x =
[[58 82 36 88 65 64 33 69 25]
 [60 93 53 91 69 63 34 71 25]
 [60 96 53 93 71 62 33 71 24]
 [60 91 51 90 68 63 34 71 25]
 [59 89 49 89 67 63 35 70 25]
 [59 87 46 89 66 64 34 70 25]
 [60 98 52 95 73 62 31 71 24]
 [59 84 40 88 65 64 34 70 25]
 [59 86 43 88 66 64 34 70 25]]
Rows and columns are counted from 1.
(1, 1) => 58
(4, 4) => 90
(2, 1) => 60
(2, 9) => 25
(8, 1) => 59
(9, 3) => 43
(4, 3) => 51
(7, 1) => 60
(7, 7) => 31
(2, 7) => 34
(7, 3) => 52
(2, 2) => 93
(6, 1) => 59
(2, 6) => 63
(5, 4) => 89
(8, 7) => 34
(9, 1) => 59
(5, 7) => 35
(4, 6) => 63
(4, 8) => 71
(1, 6) => 64
(6, 9) => 25
(7, 2) => 98
(9, 5) => 66
(9, 7) => 34
(6, 7) => 34
(7, 5) => 73

W =
0.709, -1.265, 1.468, -2.294, -6.353
0.253, -1.943, 2.082, -1.866, -8.403
-2.967, 2.517, -1.545, 0.193, 3.703
1.158, -0.681, -1.192, -0.072, 2.524
-3.059, 2.425, -1.381, 1.013, 3.157
-1.424, 0.842, 0.764, -1.767, -4.003
0.699, -1.375, 1.070, -0.108, -5.025
-1.444, 1.204, -0.635, 0.885, 0.664
1.027, 1.307, 0.380, -1.112, -2.723
2.088, 2.409, 0.063, -2.495, -1.664
0.960, -1.790, 1.952, -2.753, -7.968
-1.393, 1.933, -1.654, 1.319, 4.067
1.689, -0.575, -1.397, 0.570, 3.208
1.675, -0.600, -1.369, 0.571, 3.114
1.510, -1.142, 0.769, -0.691, -4.019
2.321, -2.453, 2.134, -2.731, -8.577
Indices start at 1.
row 1 col 1 -> 0.709
row 3 col 5 -> 3.703
row 10 col 5 -> -1.664
row 3 col 4 -> 0.193
row 16 col 5 -> -8.577
row 12 col 4 -> 1.319
row 10 col 1 -> 2.088
row 12 col 2 -> 1.933
row 9 col 1 -> 1.027
row 9 col 4 -> -1.112
row 16 col 4 -> -2.731
row 2 col 5 -> -8.403
row 4 col 5 -> 2.524
row 15 col 5 -> -4.019
row 14 col 2 -> -0.600
row 2 col 1 -> 0.253
row 15 col 2 -> -1.142
row 15 col 3 -> 0.769
row 2 col 2 -> -1.943
row 13 col 4 -> 0.570
row 8 col 3 -> -0.635
row 9 col 3 -> 0.380
row 1 col 4 -> -2.294
row 8 col 4 -> 0.885
row 8 col 1 -> -1.444
row 10 col 2 -> 2.409
row 9 col 2 -> 1.307
row 1 col 3 -> 1.468

arr =
array([[127, 113, 189, 180, 110, 146, 159, 198, 108, 162, 110, 156, 147,
        175],
       [144, 179, 207, 134, 188, 149, 157, 103, 177,  81, 195, 140, 118,
        112],
       [143, 143, 242, 123, 143, 179, 136, 153,  60, 151, 210, 111, 157,
        134],
       [139, 145, 185, 149, 169, 120, 133,  83, 178, 139, 101, 137, 167,
        147],
       [ 87, 153, 195,  80, 131,  84, 235, 146, 175, 227,  97, 183, 130,
         80],
       [159, 119, 108, 193, 167, 179, 161, 186, 205, 132, 179, 169, 180,
        175],
       [210, 146, 236, 216, 165, 121, 124, 169, 178, 129,  62, 172, 107,
        192],
       [154, 146, 242, 155, 112, 132, 120, 119,  55, 169, 148, 130, 146,
        167],
       [101, 135,  96, 137,  74, 163, 173, 209,  86, 153, 187, 124, 130,
        138],
       [186, 154, 113, 186, 160, 138,  75, 106, 128,  93,  76, 130, 152,
        198]])
Rows and columns are counted from 1.
row 1 col 1 => 127
row 4 col 13 => 167
row 5 col 8 => 146
row 3 col 6 => 179
row 10 col 2 => 154
row 8 col 12 => 130
row 4 col 1 => 139
row 9 col 8 => 209
row 4 col 5 => 169
row 8 col 9 => 55
row 1 col 4 => 180
row 2 col 3 => 207
row 7 col 8 => 169
row 3 col 12 => 111
row 6 col 11 => 179
row 2 col 4 => 134
row 7 col 14 => 192
row 1 col 8 => 198
row 5 col 10 => 227
row 3 col 14 => 134
row 5 col 4 => 80
row 1 col 2 => 113
row 1 col 11 => 110
row 8 col 3 => 242
row 10 col 9 => 128
row 6 col 12 => 169
row 9 col 2 => 135
row 3 col 7 => 136
row 4 col 14 => 147
row 10 col 13 => 152
row 8 col 5 => 112
row 3 col 13 => 157
row 5 col 1 => 87
